These are the activations of a small neural network, seen along a few directions. Each row is one input.
In each table, some parts of the input vary, and every possible input appears once, in random order.
Descriptions start from the smaller parts, as in this example, which fits no table here: line(4) and (point or (values(2) and ring(5)) or line(11)).
Shared parts are said once, and a part with two or three values counts as separate values.

Other details of the inputs vary at random and push rows far along two fixed directions, the same in every table; ignore that.

A family of inputs:
x1: 26	-46	-41	-142	268	-92	40	-64	-172	166	47
x2: 75	86	124	-145	172	-62	70	-57	-175	66	121
x3: 138	41	-32	-63	253	-25	-97	-134	-17	144	-137
x4: -40	86	-375	222	-232	309	-522	749	293	-338	56
x5: 110	3	69	-190	233	-71	117	-102	-142	82	161
x6: 218	105	83	-111	213	-3	-55	-167	22	44	-16
x7: 37	47	-19	-134	252	-54	-8	0	-209	169	6
x8: 106	-165	-63	-99	258	24	123	-114	-151	-20	-36
x9: 85	-120	-147	-125	217	-115	105	-45	-120	36	-6
x10: 175	26	272	-232	208	11	162	38	186	28	-139
x11: 98	-55	156	-158	222	11	148	33	131	165	-256
x12: -448	-66	127	414	-630	-151	84	-378	20	262	-148
x13: -679	60	258	415	-849	-153	210	-412	98	78	40
x14: 201	-95	16	-146	192	95	193	-107	-114	-123	88
x15: -10	111	-376	203	-263	209	-223	764	227	-394	298
x16: 8	161	-276	197	-343	358	-502	765	360	-466	188
x17: -523	-310	231	430	-773	-76	255	-522	78	-107	17
x18: 246	138	100	-101	143	-97	-46	-108	-82	115	-61
x19: 131	-183	-69	-77	253	-40	-38	-90	-100	-77	-114
x20: 45	177	-40	-157	206	-80	-16	-49	-132	169	-108
Description of these inputs: values(2) and (point or ring(9)).
Q: The inputs of x3 and x6 match in every part but the values(2) part. If x9 is changed in the same way as x3 into x6, which row does it become?
A: x15
Q: Change only the values(2) part in x14. List by row number the other rows that result.
A: x8

A family of inputs:
x21: -75	-76	-17	37	-71	7	65	-31	-10	15	42
x22: -23	-14	87	-45	-64	13	90	-38	50	-75	19
x23: -31	57	45	88	-110	-35	42	-23	76	85	-115
x24: -30	6	66	-15	-98	12	57	-57	6	-70	42
x25: -43	-127	25	63	-63	-26	62	-61	9	-34	-51
x26: -62	50	130	-17	-5	1	-12	-66	73	105	-97
x27: -96	52	61	-22	13	-43	-13	-10	6	169	-54
x28: -32	113	-377	272	-169	304	-407	864	279	-387	118
x29: -86	-58	-55	41	-27	-20	42	-101	-93	12	-8
x30: -65	-24	2	64	-74	-29	58	-43	-48	8	88
x31: -65	65	-8	41	-100	-72	15	-6	43	129	-60
x32: -125	67	67	49	-65	-47	-47	-34	-36	155	-38
x33: -2	62	72	13	-73	-36	28	-94	98	77	-110
x34: -43	89	-1	67	-102	-86	-19	-28	-26	121	-51
x35: -109	-92	-69	35	-42	-9	43	-39	-10	2	-5
x36: -91	-105	-44	35	-69	-44	42	-36	-8	1	8
x37: 21	85	64	6	-54	-56	-8	-118	36	85	-96
x38: -62	27	27	11	-80	-22	54	-76	-48	-30	85
x39: -71	71	118	8	-36	-11	-51	-79	28	106	-78
x40: -104	85	76	38	-35	-52	-78	-65	-18	124	-25
x41: -60	14	17	-4	-62	-27	82	-40	-80	-6	66
x42: 677	3	39	-599	881	-22	56	-189	-284	98	-83
x43: -76	-61	13	30	-55	-39	94	-33	10	20	75
x44: -20	156	-393	255	-195	325	-477	847	276	-411	158
x45: -37	-54	-30	32	-26	-48	0	-113	-61	-13	25
x46: -26	-28	-4	44	-41	8	20	-107	-63	-1	59
x47: 1	-62	82	-4	-44	4	68	-60	70	-45	39
x48: 600	42	63	-587	849	-53	151	-85	-247	62	-96
x49: -21	-10	18	38	-25	-32	34	-94	-37	-5	100
x50: -30	-121	30	17	-93	-4	11	-62	49	-56	-28
x51: -80	43	114	32	-14	-8	13	-29	42	125	-108
x52: -33	102	18	54	-76	-95	-44	-84	-8	96	-42
x53: -6	-90	59	7	-71	45	48	-81	42	-32	2
x54: -80	-65	-50	62	-82	-42	14	-50	-72	-7	18
x55: -62	-117	18	26	-58	16	41	-112	38	-38	-45
x56: 604	255	-407	-304	674	256	-420	824	-53	-242	140
x57: -22	-93	42	59	-54	32	84	-51	10	-19	-17
x58: -3	-68	65	35	-14	-11	111	-42	28	-21	16
x59: -80	-17	23	-26	-53	-36	115	-18	-17	-3	54
x60: 24	-84	7	-11	-27	-8	-13	-81	-13	-44	-15
x61: 1	-41	64	20	-62	-1	41	-86	21	-38	59
x62: -76	-38	-56	56	-27	-8	7	-113	-58	-20	9
Q: What is each input in this table made of?
A: ring(6) and (values(2) or line(5))
Q: The inputs of x52 and x31 match in every part but the ring(6) part. If x40 is changed in the same way as x52 into x31, which row does it become?
A: x27
Q: Change only the ring(6) part in x56. List by row number the other rows that result.
A: x21, x42, x46, x53, x57
Q: Change only the ring(6) part in x50. List by row number the other rows that result.
A: x25, x36, x45, x54, x60
Q: Change only the values(2) part in x37. List by row number the other rows that result.
A: x39
